A small network was shown many inputs. Here are its activations along a few directions, one row for each input.
Each table varies a few parts of the input and shows all the possible inputs, shuffled.
A made-up example of a description, with smaller parts first: one of 4 places along a line, together with either a single point or one of 9 places along a line or (one of 2 separate values, together with one of 8 places around a ring).
Shared parts are said once, and a part with two or three values counts as separate values.
(in the rows, 128 means zero)

Other details of the inputs vary at random and push rows far along three fixed directions, the same in every table; ignore that.

Table:
x1: [131 108  79 134  94 151 149 128 123  96 121 125]
x2: [134 171  96 139 152 190 165 115 117 137 122 110]
x3: [127 115 143 121 112  49 192 123 134 110  55 113]
x4: [145 177 148 113 161 187  95 125 146 140 157 166]
x5: [115  91 104 148 106 150 170 151 124 129 109 132]
x6: [108 106  88 147 108 147 154 146 118 138 106 122]
x7: [110 105 132 146  86 129  64 156 109 118 156 123]
x8: [144 122 151 136 151 122  90 142 130 119 170 145]
x9: [138 178 103 112 160 195 132 102 122 184 149 158]
x10: [130 114  95 159 100 155 136 127 113  98 104 130]
x11: [130 110 135 121 106  39 119 105 129 136  81  95]
x12: [133  88 148 117 122 146  45 142 129 163 187 134]
x13: [ 98 109  85 141 108 136 148 129  98 133 111 124]
x14: [121  93  94 139 111 148 158 141 108 122 107 130]
x15: [152 110 162 126 128  54 136 114 145  93  81  70]
x16: [119  94  93 144 111 149 156 143 119 128 104 127]
x17: [138 104 156 100  94  37 101 130 153  90 110 100]
x18: [105 105  99 151 103 146 169 153 122 139 111 127]
x19: [158 201 179  88 166 107 116 101 151 126 116 155]
x20: [150 125 139 134 133  65 166 103 150  96  55  68]
x21: [108  94 114 126  73 125  74 162 116 114 175 114]
x22: [113 149  86 131 147 175 165 114 122 153 112 144]
x23: [113 104  87 139  84 148 109 150 130 116 144 115]
x24: [127 198 118  94 169 187 157 125 115 170 146 170]
x25: [140  86 160 107 124 132  44 141 125 156 187 135]
x26: [146 193 157  75 186  96 169  84 147 144  87 151]
x27: [139 153  92 158 159 166 159 120 122 121 130 152]
x28: [123  88 166 103 135 136  58 153 131 145 183 143]
x29: [128 110  76 139  95 152 146 131 133 103 117 121]
x30: [153 133 206 109 157  25  75 132 155 114 141 125]
x31: [100  93 127 137  91 113 136 164 111 135 134 123]
x32: [138 116 204  79 139  45  85 143 152 134 130 124]
x33: [128  96 180 103 128 139  85 171 137 148 185 151]
x34: [119 125  93 154 108 148 147 130  94 119 122  86]
x35: [168 207 167  87 187 109 165  88 145 128 102 115]
x36: [114 126  90 165 100 152 129 131 119 113  99 121]
x37: [117 119  83 180 123 134 142 136 112 114 120 124]
x38: [124 105 188 128 135 137  68 139 141 124 201 137]
x39: [161 185 149  82 170  90 153  74 142 154  90 140]
x40: [140 213 121 123 188 164 146 114 118 148 158 171]
x41: [111 103 106 175 113 153 157 117 127 105 123 120]
x42: [126 126 147 148 118  49 182  88 139  87  68 101]
x43: [121 216 135 121 176 191 163  94 123 150 167 168]
x44: [111  77 106 142 111 140 118 139 121 131 126 123]
x45: [106 121 173 140 131 151  68 144 141 142 200 133]
Description of these inputs: one of 5 places around a ring, together with either one of 4 places along a line or one of 5 separate values.
The inputs of x21 and x1 match in every part but the place on the ring of 5. If x13 is changed in the same way as x21 into x1, which row does it become? -> x28
The inputs of x17 and x23 match in every part but the place on the ring of 5. If x26 is changed in the same way as x17 into x23, which row does it become? -> x22
Change only the place on the line of 4 in x39. List by row number the other rows that result. -> x3, x26, x32
Change only the place on the ring of 5 in x5. List by row number the other rows that result. -> x3, x18, x31, x33
Which other rows agree with x16 in the place on the ring of 5? List them by row number. -> x4, x5, x12, x20, x27, x29, x41, x44

Table:
x46: [124 136 183  93 136  60 126 137 149 152 114 114]
x47: [149 183 182 100 147  40 107 106 173 109 104 141]
x48: [121 165  83 138 118 194 131 133 103 129 150 164]
x49: [148 221 175  58 185 117 171 109 159 147 115 172]
x50: [141 115  73 146 110 109 176  90 113 100  52  90]
x51: [134  91 177 143 137  74  88 130 142 122 127  88]
x52: [118  80 150 126  89  69  48 145 115 129 155 105]
x53: [149 147 153  88 143  94  95 106 152 141 112  97]
x54: [125 108  83 181 123 149 204 119 119  92  89 114]
x55: [149 142 109  98 113  92 145 111 151 111  74  99]
x56: [157 183 133 114 159 189 113 112 144 117 167 165]
x57: [144 117 116 149 120  93 123 106 130 101  87  94]
x58: [129  78 158  95 135  67  97 140 149 173 107 162]
x59: [100  70 168 166 112  73  61 151 120 122 171 107]
x60: [120  82  73 169  97 137 207 127 107 101  68  98]
x61: [103 136  72 162 125 197 164 120  74 154 143 142]
x62: [117 157 124 149 157 129 153 111 112 143 121 131]
x63: [130 181 127 133 160 166  99 113 121 145 177 163]
x64: [110  96  95 170  92 107 103 134 101 113 120 104]
x65: [124  51 170 114  84  87  75 172 147 100 147  99]
x66: [144 122 114 138 109 121 116 127 136  94 110 118]
x67: [118 159  89 119 115  95 235 107 134 116  36 119]
x68: [143 119 107  96 167 204 131 123 133 189 137 195]
x69: [ 94  83 131 169 111 177  86 180 101 132 214 153]
x70: [121  97  85 164  97 137 188 135 123  80  80 113]
x71: [112 149 144 130 136 162 127 146 130 121 173 172]
x72: [147 209 151  58 162 122 116 113 152 160 145 156]
x73: [133  89 177 108 118 100  97 151 146 139 139  99]
x74: [107  63 175 126  97  68  77 172 123 132 160 110]
x75: [133 156  90 106 133 193 192 125 136 131 110 135]
x76: [132 114 168 115 134 106 102 125 141 152 125  91]
x77: [153 190 135  87 140  60 168  89 150 119  65 133]
x78: [129 114 138 140 120 128 142 134 147  89 126 130]
x79: [102 104  98 126 102 164  69 156  93 157 185 123]
x80: [154 194 153  99 194 167 150  87 138 163 132 142]
x81: [129 118 132 138 147 202 115 156 121 138 186 144]
x82: [140 130 106 107 119 201  92 142 117 131 185 149]
x83: [145 109 120 160 115  89 119 101 133  90  96 100]
x84: [102 135 120 129 131 189 104 140  94 182 183 138]
x85: [137 190 184  98 187 118 135 127 146 154 149 161]
x86: [101 107  81 166  87 126 191 141 110  92  83 130]
x87: [109  86  73 201 113 206 138 130  92 117 159 114]
Describe the family of inputs behind these rows. -> one of 2 separate values, together with either a single point or (one of 4 places along a line, together with one of 5 places around a ring)
The inputs of x60 and x74 match in every part but the choice among 2 separate values. If x57 is changed in the same way as x60 into x74, which row does it become? -> x64
The inputs of x70 and x86 match in every part but the choice among 2 separate values. If x55 is changed in the same way as x70 into x86, which row does it become? -> x72
Change only the choice among 2 separate values in x52. List by row number the other rows that result. -> x50
Change only the choice among 2 separate values in x66. List by row number the other rows that result. -> x48
